A small network was trained on invented records. Each row is its activation on one of them, seen along a few directions.
Here are examples, each followed by its value of one field, Bik.
The largest differences between rows may come from other fields.
(in the rows, 500 means zero)
Random noise pushes rows far along 3 fixed directions. That doesn't count. These rows show it; they differ only by the noise:
[663 517 560 373 589 379 489 401 617 662 574 612 521 477 433]
[527 495 528 586 635 467 491 419 644 698 576 634 564 637 334]
[505 515 642 436 645 477 458 449 644 655 545 538 519 510 446]
[447 491 676 536 858 496 420 460 726 702 581 572 627 665 449]
[588 480 427 680 636 429 518 384 645 736 610 728 608 732 255]

[629 485 515 438 513 426 423 523 558 589 500 627 467 525 398] : v5
[505 580 329 548 323 475 656 349 419 461 499 476 411 456 400] : v4
[635 589 368 432 514 363 628 284 509 523 566 540 493 459 441] : v3
[288 507 633 502 437 637 429 623 472 432 397 371 384 441 506] : v7
[427 540 332 633 351 551 626 445 392 373 479 439 493 489 493] : v9
[655 463 369 449 249 442 500 549 347 421 460 545 418 412 500] : v7
[619 467 575 426 729 382 419 515 614 591 547 647 577 611 485] : v6
[669 505 576 235 829 341 485 451 543 428 575 473 656 442 831] : v9
[458 524 558 507 481 530 517 451 567 586 516 494 479 472 419] : v2
[360 605 490 466 403 571 606 403 453 392 457 311 409 351 530] : v3
[636 486 572 338 619 431 390 565 538 484 509 504 557 454 633] : v5
[635 448 553 393 633 426 421 577 518 464 520 539 589 511 649] : v6
[571 407 389 609 347 509 501 574 413 516 498 609 517 554 469] : v10
[809 484 375 371 461 305 535 441 459 489 566 630 556 460 522] : v8
[392 568 399 574 443 540 625 395 439 440 490 405 453 489 490] : v4
[401 486 440 708 381 596 539 457 523 636 514 549 462 580 292] : v2
[458 440 451 769 618 535 476 515 593 630 558 648 621 773 319] : v1
[764 470 284 480 342 346 579 415 396 516 555 643 509 495 442] : v8
[584 460 534 521 638 446 452 509 592 595 559 607 596 607 457] : v1
[628 428 548 401 661 411 439 544 517 519 546 578 619 528 657] : v10

Which value of Bik does each new row have?
[754 478 271 517 413 357 526 429 432 543 539 670 514 554 417] : v5
[458 487 570 457 447 575 413 612 474 445 435 416 454 431 565] : v5
[650 446 454 449 485 424 463 543 454 493 508 578 524 516 549] : v6
[471 453 473 660 632 544 423 569 548 528 507 555 597 682 463] : v5
[374 604 545 337 418 550 589 421 409 356 440 246 378 269 670] : v4
[657 600 267 459 307 391 683 296 409 428 533 505 454 379 445] : v3
[495 439 510 625 727 485 433 548 573 567 537 608 618 727 475] : v6
[373 471 544 615 534 619 414 611 509 476 456 444 519 573 502] : v5
[222 556 431 793 534 651 585 409 525 525 495 423 496 656 341] : v3
[567 487 547 470 585 451 419 526 586 602 505 609 486 567 402] : v5
